These are the activations of a small network on made-up records, seen along a few directions, one row for each record.
After each row come some of the record's fields: B, U, J, Z, M, V, W.
A field that a record lacks is written none.
Other fields move the rows too, some of them a lot.
(in the rows, 500 means zero)
Random noise pushes rows far along 3 fixed directions. That doesn't count. These rows show it; they differ only by the noise:
[504 576 578 531 452 406 565 685 463 539 234 581 443 562 365 406 364 625
 464 394 670 490 571 419]
[564 470 431 498 747 648 411 467 601 249 651 475 530 408 472 610 374 455
 551 761 405 452 438 607]
[528 496 476 597 546 538 441 414 576 430 554 438 502 537 487 636 489 498
 493 565 440 455 517 599]
[491 553 545 658 348 398 514 476 514 625 346 474 450 650 448 558 530 578
 431 341 559 467 606 524]
[544 551 363 744 513 537 418 270 643 548 558 511 430 559 496 611 543 400
 424 560 379 373 575 690]

[461 461 601 392 523 481 515 628 415 358 425 474 539 501 475 507 420 593
 554 456 570 590 455 417]
B=none, U=none, J=none, Z=none, M=m1, V=v2, W=w2
[426 433 628 235 506 475 512 544 320 382 494 505 529 439 547 420 520 514
 552 415 479 670 391 350]
B=b1, U=u2, J=j2, Z=z1, M=m2, V=v1, W=w2
[558 454 423 540 728 659 403 415 629 263 699 428 535 424 507 677 423 423
 564 761 367 439 437 642]
B=none, U=none, J=none, Z=none, M=m1, V=v2, W=w2
[523 450 388 511 612 623 421 316 527 448 685 526 501 413 587 497 557 345
 484 656 356 483 413 617]
B=b1, U=u2, J=j1, Z=z1, M=m2, V=v1, W=w1
[472 607 510 662 267 353 550 496 460 749 251 600 396 629 451 384 545 541
 381 237 628 468 620 464]
B=none, U=none, J=none, Z=none, M=m2, V=v1, W=w1
[506 643 438 732 311 383 538 441 531 761 285 620 362 613 443 400 542 485
 368 306 591 394 641 524]
B=none, U=none, J=none, Z=none, M=m2, V=v2, W=w1
[503 540 543 492 470 457 539 624 468 525 367 540 476 512 444 433 432 560
 501 436 602 487 521 421]
B=none, U=none, J=none, Z=none, M=m2, V=v1, W=w2
[413 378 788 357 317 394 537 629 354 398 448 201 645 668 543 728 576 759
 596 266 592 683 469 357]
B=none, U=none, J=none, Z=none, M=m1, V=v1, W=w2
[533 531 493 450 535 490 589 653 546 604 551 566 497 419 470 371 458 467
 514 606 536 435 504 456]
B=b2, U=u2, J=j2, Z=z1, M=m2, V=v2, W=w2
[495 440 599 552 449 460 590 681 540 635 478 393 536 578 485 576 529 617
 525 531 576 484 532 514]
B=b1, U=u1, J=j1, Z=z1, M=m1, V=v2, W=w2
[520 480 513 511 534 539 470 494 532 428 575 414 535 499 512 604 506 521
 525 557 488 480 480 524]
B=none, U=none, J=none, Z=none, M=m2, V=v2, W=w1
[474 556 656 529 286 341 599 685 415 664 237 477 472 629 431 450 494 672
 466 246 713 521 579 362]
B=none, U=none, J=none, Z=none, M=m2, V=v1, W=w1
[453 457 627 421 395 447 510 593 414 439 437 368 568 574 497 571 518 633
 541 384 592 591 499 406]
B=none, U=none, J=none, Z=none, M=none, V=none, W=none
[509 493 410 559 533 522 413 360 534 407 584 503 461 501 518 557 515 447
 479 566 420 461 454 599]
B=b1, U=u1, J=j2, Z=z1, M=m2, V=v2, W=w1
[446 439 695 411 357 417 539 639 402 479 422 323 592 613 505 613 543 686
 556 332 604 595 499 376]
B=none, U=none, J=none, Z=none, M=m2, V=v2, W=w2
[490 505 458 511 533 513 465 461 488 422 477 544 489 501 489 489 464 491
 487 507 487 510 496 528]
B=none, U=none, J=none, Z=none, M=m1, V=v2, W=w1
[482 508 396 570 474 530 425 331 513 480 548 526 479 506 537 503 560 411
 462 498 427 491 517 570]
B=none, U=none, J=none, Z=none, M=none, V=none, W=none
[418 413 614 314 414 451 522 574 343 437 428 441 529 512 525 461 546 576
 550 394 545 642 432 386]
B=b1, U=u1, J=j1, Z=z1, M=none, V=none, W=none
[462 512 614 525 369 397 547 599 445 528 328 446 503 625 453 539 493 641
 494 330 606 535 560 428]
B=none, U=none, J=none, Z=none, M=m1, V=v2, W=w2
[539 513 446 523 587 562 474 514 553 443 533 515 500 463 478 508 447 480
 507 609 495 435 494 533]
B=none, U=none, J=none, Z=none, M=m2, V=v2, W=w1
[483 456 448 770 310 482 402 134 613 640 661 279 513 708 627 825 774 453
 442 400 310 437 583 708]
B=none, U=none, J=none, Z=none, M=m1, V=v1, W=w1
[502 507 453 605 472 517 431 340 545 498 573 475 493 532 532 583 577 449
 467 491 410 471 524 581]
B=none, U=none, J=none, Z=none, M=m2, V=v2, W=w2
[468 572 594 612 307 352 552 560 460 618 242 514 437 656 423 487 482 613
 448 251 631 506 599 446]
B=none, U=none, J=none, Z=none, M=m1, V=v1, W=w2
[543 478 474 584 602 585 586 606 635 670 601 432 503 485 487 529 515 460
 489 750 493 384 498 623]
B=b2, U=u2, J=j1, Z=z1, M=m1, V=v2, W=w2
[470 372 613 373 571 555 436 508 462 241 649 303 631 495 552 716 505 579
 609 554 435 613 403 499]
B=none, U=none, J=none, Z=none, M=m1, V=v2, W=w2
[531 557 352 688 482 532 453 329 609 611 533 554 430 533 513 514 553 380
 438 530 411 368 567 620]
B=none, U=none, J=none, Z=none, M=m2, V=v1, W=w2
[508 523 543 509 552 499 478 572 496 343 392 518 486 512 423 521 355 565
 525 499 576 511 485 472]
B=none, U=none, J=none, Z=none, M=m1, V=v1, W=w2
[506 502 573 589 418 448 518 539 531 559 441 400 505 602 470 617 515 586
 494 438 545 471 557 520]
B=none, U=none, J=none, Z=none, M=m1, V=v1, W=w1
[538 536 442 586 547 545 451 422 567 462 522 525 467 489 482 525 473 446
 483 552 456 436 509 561]
B=none, U=none, J=none, Z=none, M=m2, V=v1, W=w2
[489 612 482 607 359 391 556 561 475 683 247 636 402 580 422 349 475 531
 419 322 624 439 607 442]
B=none, U=none, J=none, Z=none, M=m2, V=v2, W=w2
[487 501 398 570 404 479 520 292 520 767 609 516 468 526 613 449 726 401
 397 451 397 484 535 572]
B=b2, U=u2, J=j2, Z=z2, M=m2, V=v2, W=w1
[515 439 366 395 545 579 479 302 478 510 768 505 537 380 637 441 670 343
 502 605 288 527 402 541]
B=b2, U=u2, J=j1, Z=z2, M=m2, V=v2, W=w1
[468 480 692 380 431 426 556 718 394 428 364 408 555 547 453 522 442 675
 557 367 652 593 483 347]
B=none, U=none, J=none, Z=none, M=m2, V=v2, W=w2
[525 532 539 495 564 461 550 647 514 463 424 548 484 485 376 417 380 559
 490 589 591 502 494 456]
B=b2, U=u2, J=j2, Z=z1, M=m1, V=v2, W=w2
[503 535 533 599 402 450 515 498 518 593 431 460 475 577 483 546 543 533
 468 408 535 461 562 502]
B=none, U=none, J=none, Z=none, M=m2, V=v2, W=w2
[497 472 412 527 546 551 405 366 520 416 717 499 534 421 581 566 557 412
 507 597 397 505 439 591]
B=b2, U=u2, J=j1, Z=z1, M=m2, V=v2, W=w1
[537 571 476 570 565 495 536 611 552 523 355 606 426 495 395 420 359 503
 482 540 571 422 550 507]
B=none, U=none, J=none, Z=none, M=m1, V=v1, W=w2
[491 462 555 537 417 490 479 459 507 496 561 344 555 582 547 660 591 563
 515 448 495 503 506 513]
B=none, U=none, J=none, Z=none, M=m2, V=v2, W=w1
[577 602 281 632 667 607 451 395 628 484 528 696 384 391 462 381 397 310
 449 677 430 343 515 615]
B=none, U=none, J=none, Z=none, M=m2, V=v1, W=w2
[414 549 449 581 258 376 477 294 393 716 470 577 450 596 586 401 700 449
 380 243 497 572 535 507]
B=b2, U=u2, J=j2, Z=z1, M=m2, V=v2, W=w1
[463 475 723 411 337 380 588 756 387 550 306 383 562 617 450 521 482 735
 533 305 701 575 524 321]
B=none, U=none, J=none, Z=none, M=m2, V=v1, W=w1
[507 389 602 476 500 556 444 459 530 380 702 222 627 545 582 788 595 575
 577 562 435 527 443 537]
B=none, U=none, J=none, Z=none, M=m2, V=v1, W=w1
[441 422 387 274 651 604 384 270 395 235 647 582 547 344 584 416 519 373
 535 536 318 676 343 515]
B=b2, U=u2, J=j2, Z=z2, M=m1, V=v2, W=w2
[488 445 650 512 381 456 503 532 487 504 535 273 581 606 530 709 597 632
 532 409 533 537 510 478]
B=none, U=none, J=none, Z=none, M=m2, V=v2, W=w1
[546 569 480 560 604 513 497 602 546 408 375 592 444 475 381 460 320 529
 490 573 589 439 521 508]
B=none, U=none, J=none, Z=none, M=m1, V=v2, W=w1
[535 611 395 686 466 477 505 445 585 658 397 626 390 525 439 419 491 426
 413 481 507 369 603 565]
B=none, U=none, J=none, Z=none, M=m2, V=v2, W=w2

Here are new rows. What are their fields?
[533 551 296 664 570 586 405 267 607 502 591 618 429 462 523 479 527 323
 435 606 359 386 527 649]
B=none, U=none, J=none, Z=none, M=m2, V=v2, W=w2
[519 558 418 613 486 503 489 451 552 572 449 568 442 523 478 463 497 449
 454 496 495 410 556 542]
B=none, U=none, J=none, Z=none, M=m2, V=v2, W=w2
[521 460 513 497 594 562 482 539 543 370 560 414 546 498 493 615 445 537
 549 608 496 483 470 541]
B=none, U=none, J=none, Z=none, M=m1, V=v2, W=w1
[494 528 599 554 386 426 533 574 484 557 386 441 497 587 458 546 512 600
 487 377 588 499 554 449]
B=none, U=none, J=none, Z=none, M=m2, V=v2, W=w2
[545 523 506 541 534 520 505 565 553 515 501 477 497 493 461 527 461 521
 502 563 529 434 521 513]
B=none, U=none, J=none, Z=none, M=m2, V=v1, W=w1
[518 658 383 654 463 430 538 516 517 625 235 749 342 529 384 287 387 464
 389 412 607 398 610 504]
B=none, U=none, J=none, Z=none, M=m1, V=v2, W=w1
[537 528 488 503 593 542 504 579 535 447 482 532 483 451 452 476 414 493
 515 582 526 454 495 494]
B=none, U=none, J=none, Z=none, M=m2, V=v2, W=w2
[495 575 487 761 272 397 496 348 567 748 415 460 430 671 500 587 654 500
 396 314 491 409 644 577]
B=none, U=none, J=none, Z=none, M=m2, V=v2, W=w2
[515 581 419 768 351 453 469 298 595 703 464 505 411 617 506 564 628 432
 396 392 444 385 620 616]
B=none, U=none, J=none, Z=none, M=m2, V=v2, W=w2
[440 337 736 366 443 487 455 517 430 273 643 134 686 607 575 858 593 688
 630 428 462 667 427 462]
B=none, U=none, J=none, Z=none, M=m1, V=v2, W=w2
[546 507 391 566 638 611 411 372 597 363 643 504 496 440 514 577 471 406
 511 662 392 428 469 603]
B=none, U=none, J=none, Z=none, M=m2, V=v2, W=w2
[507 477 591 433 553 506 515 645 477 356 454 436 538 501 455 558 387 603
 561 519 585 535 461 450]
B=none, U=none, J=none, Z=none, M=m1, V=v1, W=w1
[538 582 344 669 525 536 458 373 596 569 476 622 411 500 473 446 491 388
 431 545 448 370 563 596]
B=none, U=none, J=none, Z=none, M=m2, V=v2, W=w2
[491 416 581 557 449 512 444 387 541 425 650 238 587 602 569 808 623 564
 539 489 412 529 494 587]
B=none, U=none, J=none, Z=none, M=m1, V=v2, W=w1
[498 418 533 537 465 550 428 359 546 419 693 281 587 567 599 754 627 512
 545 519 390 505 470 567]
B=none, U=none, J=none, Z=none, M=m2, V=v1, W=w2
[511 443 511 538 494 548 436 391 539 452 665 356 557 519 569 674 595 486
 518 544 407 498 476 571]
B=none, U=none, J=none, Z=none, M=m2, V=v1, W=w1
[493 497 519 553 499 501 459 448 517 389 492 445 505 552 491 611 475 532
 515 471 491 511 496 536]
B=none, U=none, J=none, Z=none, M=m1, V=v2, W=w2
[489 440 527 400 654 576 424 521 472 191 566 461 560 440 495 586 384 526
 580 603 478 571 402 493]
B=none, U=none, J=none, Z=none, M=m1, V=v2, W=w2
[494 453 588 443 525 503 507 602 479 382 493 390 562 533 483 606 459 610
 552 512 544 536 482 468]
B=none, U=none, J=none, Z=none, M=m1, V=v2, W=w1
[531 564 463 570 487 485 525 565 531 584 398 573 450 515 443 425 446 507
 463 497 569 415 553 491]
B=none, U=none, J=none, Z=none, M=m2, V=v1, W=w1
[478 530 535 595 421 441 472 465 495 472 383 484 467 601 466 567 467 556
 485 374 547 508 531 502]
B=none, U=none, J=none, Z=none, M=m1, V=v1, W=w2
[544 545 470 633 471 499 499 477 580 613 481 492 462 534 472 529 522 487
 455 519 503 397 565 558]
B=none, U=none, J=none, Z=none, M=m2, V=v1, W=w1
[501 588 503 483 549 458 538 638 456 443 275 664 419 477 382 337 322 531
 484 447 619 504 524 429]
B=none, U=none, J=none, Z=none, M=m1, V=v2, W=w2
